Each row below holds a small network's activations on one input, seen along a few directions.
In each table, some parts of the input vary, and every possible input appears once, in random order.
A made-up example of a description, with smaller parts first: one of 2 separate values, together with either a single point or one of 11 places around a ring or (one of 6 places along a line, together with one of 8 places around a ring).
Shared parts are said once, and a part with two or three values counts as separate values.
In the rows, 128 means zero.

Other details of the inputs vary at random and push rows far along two fixed directions, the same in every table; ignore that.

A family of inputs:
r1: [100 145 106  89 122 167 151 116  90 133 181 104 200]
r2: [163 117 151 156 179  89  91 119 130  68 120 127 110]
r3: [117 158 108  53  92 132 143  98  89 123 179 141 155]
r4: [117 115 161 117 193 136 105 141 145 114 100  79 131]
r5: [133 152  63 120 119 148 165 102  82 118 142 118 140]
r6: [122  81 137 149  65 100 170 175 145 193  74 140  96]
r7: [146 126 100 169 144 123 141 131 133 133  77 105  71]
r8: [133 165 131  76 145 139 119 115 117 110 127 136 105]
r9: [ 75 138 106 113  83 165 173 116 117 177 197 133 142]
r10: [128 107 152 137 119 104 137 179 145 160  73 133  76]
r11: [149  65 149 114  70  98 113 147 182 159 128 164 116]
r12: [128 178  72 129 110 145 191 120  64 132 186 138 157]
r13: [113 173 136 131  79 169 134 100  72 122 163 199 116]
r14: [151  71 104 155 140  92 122 172 156 131  68  83  97]
r15: [148 164 158 116 124 122  94 114 127  71 129 159 160]
r16: [121  91  91 171  45  72 153 122 155 171 180 184 173]
r17: [136 218 107  64 149 181 137  83  47  84 123 131 153]
r18: [101 103 108 111  38 116 172 144 134 195 146 159  99]
r19: [108  80 157 142 158 126 128 172 177 164 106  99 106]
r20: [ 91 111  94  93  81 158 157 108 116 159 175 109 175]
r21: [149 213 130 171 212 171  93  82  63  49 121 150  81]
r22: [ 93  66 137 174  79 131 177 171 161 211 110 109 123]
r23: [168  59 145 171 139  70  96 150 169 121 108 118  86]
r24: [163 160 149  89 196 140  71 120 119  71  32  86  91]
r25: [116 102 124  80  76 102 152 145 122 156 150 140 144]
r26: [140 178 154  89 178 179  96  83 115  90 194 132 175]
r27: [176 112 134 137 181 109  86 122 153  94 121 129 100]
r28: [121 118  55 129  74 130 196 137  86 155 171 136 168]
r29: [137 152  95 108 168 127 128 112 116 102 147 118  98]
r30: [133 177 166 148 226 181  98 110 123  95  47  68  86]
r31: [146 108 184 139 180 134  79 126 155 103 123 106 129]
r32: [135 100 108 195  97  68 110 135 175 159 125 168 140]
r33: [134  83 156 123 132  95 121 186 175 149  67 127  75]
r34: [125  70 121 108  73  98 142 170 146 164  88 123 126]
r35: [120  86 128 141  57 110 161 148 150 191  73 138  79]
r36: [152 155 122 153 149 108 105 110 121  64 153 144 153]
r37: [120  80  92 163  97  95 157 151 159 177 115 124  63]
r38: [101 143 126  85 142 155 128  98 117 121 166  99 154]
r39: [110 143 153 112 115 147 129  93 104 107 217 146 195]
r40: [ 98 147 106 109 123 183 160  95  94 139 144 108 163]
r41: [143 188 149 126 137 120  82 109 131 101 118 179 169]
r42: [119 177  78 118 126 138 175 133  77 127 200 143 141]
r43: [160 144 160  93 139 123  92 120 117  85 144 149 140]
r44: [145 142  81 109 146 132 123 110 102  96 124  94 125]
r45: [ 92  77 164 212  74 150 131 139 159 185 118 146  79]
r46: [158 109 134 156 215  97 101 172 163 101  64  92  60]
r47: [ 86 116 100 117  84 166 189 129  97 175 170 123 194]
r48: [ 81 120 107  95  94 154 165 116 133 169 203 133 147]
r49: [111  88 161 181  91 106 115 134 195 170 125 145 163]
r50: [149 127 114 117 181 110 103 117 131  91 101  87  89]
r51: [133 137 184 161 174 136  76 118 164  84 106 111 151]
r52: [119 143 123 118  46 107 139 112 129 142 178 203 195]
r53: [144  70 122 148 149  77 119 168 164 130  87  89  87]
r54: [131 128 179 188 165 118  64 130 191 139  77 127 144]
r55: [107 198 149 119 204 180 129 127  95 107 146 101 140]
r56: [156 173 172  94 159 128  88 103  98  50 140 153 148]
r57: [146 148 142 115 164 137 126 146 104 109  45 114 116]
Each input here is: one of 3 separate values, together with either a single point or one of 6 places along a line or (one of 2 separate values, together with one of 6 places around a ring).
Question: The inputs of r22 and r12 match in every part but the choice among 3 separate values. If r49 is changed in the same way as r22 into r12, which row does it become?
Answer: r16
Question: The inputs of r9 and r37 match in every part but the choice among 3 separate values. If r39 is changed in the same way as r9 into r37, which row does it become?
Answer: r2
Question: Which other rows does r56 become when the place on the line of 6 takes its other values? List them by row number.
Answer: r11, r15, r41, r43, r52

A family of inputs:
r58: [137 110 187 115 172 116  86 143 170 111  96 111 114]
r59: [125 135 148 138 147 138 115 137 135 128  45 106 118]
r60: [161 108 114 131 181  99 100 140 143  93  86  96  71]
r61: [132 162 101  92 152 140 140 106  90 100 184 124 113]
r62: [155  86 165 136 135  94  85 144 175 115  67 120 132]
r63: [121 157  86  99 164 153 146 115  94 108 170  90 161]
r64: [115 122 145 164 180 159 123 137 136 135  89  84  88]
r65: [ 88  72 102 175  51 132 178 141 152 214 137 134 124]
r66: [150 115 123 168 139 107 105 125 141 111  61 125  71]
r67: [138 132 166 124 155 131 109 146 131 117  74 130  63]
r68: [139 125 131 196 172  99 132 173 147 135  72 115 113]
r69: [121 170 106  63 150 154 146 123  87 113 157 105 177]
r70: [136 104 162 143 183 121  88 127 168 107 124  99 108]
r71: [127 164 125 136 122 141 111  81 109 102 168 148 172]
r72: [134 155 136  73 143 130 109 113 116  95 175 137 186]
r73: [129 167 108  83 133 152 144 115  86 111 130 112 180]
r74: [149  95 145 144 182 104  80 132 171  97 109  97 119]
r75: [124  87 121 189  64  69 151 163 164 174 176 179 162]
r76: [167 142 126 185 171  80 119 166 136 103  84 148  85]
r77: [112  68 114  93  42  93 172 158 144 190 162 152 106]
r78: [103 186 129 106 119 180 152 112  88 139 142 141 161]
r79: [130 179 103 130 127 155 138  93  86 112 160 157 116]
r80: [146 142 159 137 145 130 103 139 137 119  56 141  70]
r81: [141 153 112 115 132 134 115  87 107  89 182 136 188]
r82: [124 110 138 143 193 138 121 145 151 126  88  64  89]
r83: [127 112 129 175 152 132 117 130 146 133  55  94 102]
r84: [154 171 104  73 122 128 130 109  80  90 138 144 147]
r85: [153 163  82 105 133 129 133  96  80  83 156 133 137]
r86: [ 90  70 121 106  63 120 180 165 151 204 146 116 135]
r87: [109 145 141 134 131 158 122  98 116 121 199 142 151]
r88: [102  83 151 146  37 118 141 139 168 190 149 175 148]
r89: [ 94  70 160 134  48 119 144 148 165 188 165 163 141]
r90: [152 138 146 131 138 114  99 134 132 105  48 134  83]
r91: [126  55  96  97  39  76 163 164 150 183 144 149 116]
r92: [125 171 145 108 110 141 110  96 110 105 151 159 182]
r93: [125 169 110 117 140 158 140 100  81 107 178 142 107]
r94: [ 98 172 139  97 136 181 152 123  88 135 151 123 149]
r95: [121 168 136 143 129 159 115  86 114 117 179 154 159]
r96: [111  60  79 147  58 110 177 142 144 184 139 112 150]
Question: What is each input in this table made of?
Answer: one of 3 separate values, together with either a single point or (one of 2 separate values, together with one of 6 places around a ring)
Question: The inputs of r70 and r82 match in every part but the choice among 3 separate values. If r88 is changed in the same way as r70 into r82, which row does it become?
Answer: r78
Question: Which other rows does r95 become when the place on the ring of 6 takes its other values? List them by row number.
Answer: r70, r71, r74, r81, r87

A family of inputs:
r97: [141 223 101 114 185 158 135  95  61  76 159 127 153]
r98: [116 107  93 101  60 109 162 139 134 173 154 152 136]
r99: [151 106 193 175 193 100  57 140 194  96  74 115 132]
r100: [108 124  91  94  87 150 173 111  97 148 196 124 156]
r101: [151 104 126 131 165 120 111 142 134 108  81  96 102]
r102: [116 126  79 102  96 123 170 128  96 140 202 133 168]
r103: [149 204 148 100 143 137  94  85  91  67 199 186 168]
r104: [118 154  95 102  73 134 177 123  88 153 173 163 153]
r105: [161 109 156 125 197 110  91 164 149  99  37  90  75]
r106: [137 192 125  99 216 163 119 106  86  72 142  87 131]
r107: [ 94  53 119 166  88 114 158 162 178 207 115 107  95]
r108: [133 130 137 162 167 151 120 136 127 121  65 102  90]
r109: [116  96 154 127  58 106 125 130 165 162 178 173 191]
r110: [135 226 141 102 208 186 118 112  67  74 107 117 125]
r111: [148 108 203 162 172 105  53 133 189  97  60 119 131]
r112: [ 98  57 134 140  76 120 157 168 175 211 100 122  90]
r113: [145 132 117 140 174 111 108 136 147 111  87 103 100]
r114: [137 133 164 164 195 141  98 149 138 105  16  88  65]
r115: [ 99  47 121 159  74 125 155 152 173 206 105 112  94]
r116: [119  40 115 135  67  85 151 170 161 175 103 119 106]
r117: [150 195 136 114 143 143  94  75  90  64 203 178 170]
r118: [148 113 166 124 199 128  99 156 155 110  42  79  66]
r119: [ 85 142 105  97  81 162 171 111  96 164 182 133 153]
r120: [117 127 136 121  76 131 124  99 133 135 207 168 213]
r121: [ 96 149  87 134  91 152 182 125  90 158 190 139 157]
r122: [137 186 119 115 154 145 131 108  81  94 114 128 129]
r123: [131  60 154 169  57  71 109 140 184 154 135 176 114]
r124: [124 157 129  91 159 153 132 113  97 100 132  99 127]
r125: [135 177 111  94 151 137 119 105  99  93 123 123 133]
r126: [127  59 105 171  63  97 159 153 159 186  97 134  98]
r127: [119 138  73  99  77 134 161 106 103 144 184 147 159]
r128: [152 122 160 166 152  94  81 123 159  94 135 159 118]
Question: The inputs of r117 and r128 match in every part but one. If r120 is changed in the same way as r117 into r128, which row does it become?
Answer: r99
Question: What is each input in this table made of?
Answer: one of 4 places along a line, together with either one of 2 separate values or one of 6 places around a ring
Question: A walk changes only the place on the ring of 6. It starts at r113 and steps to r102. List the rest of the walk in order.
Answer: r106, r107, r121, r97
Question: List by row number the other rows that have the place on the line of 4 in common with r112.
Answer: r98, r103, r104, r105, r109, r110, r118
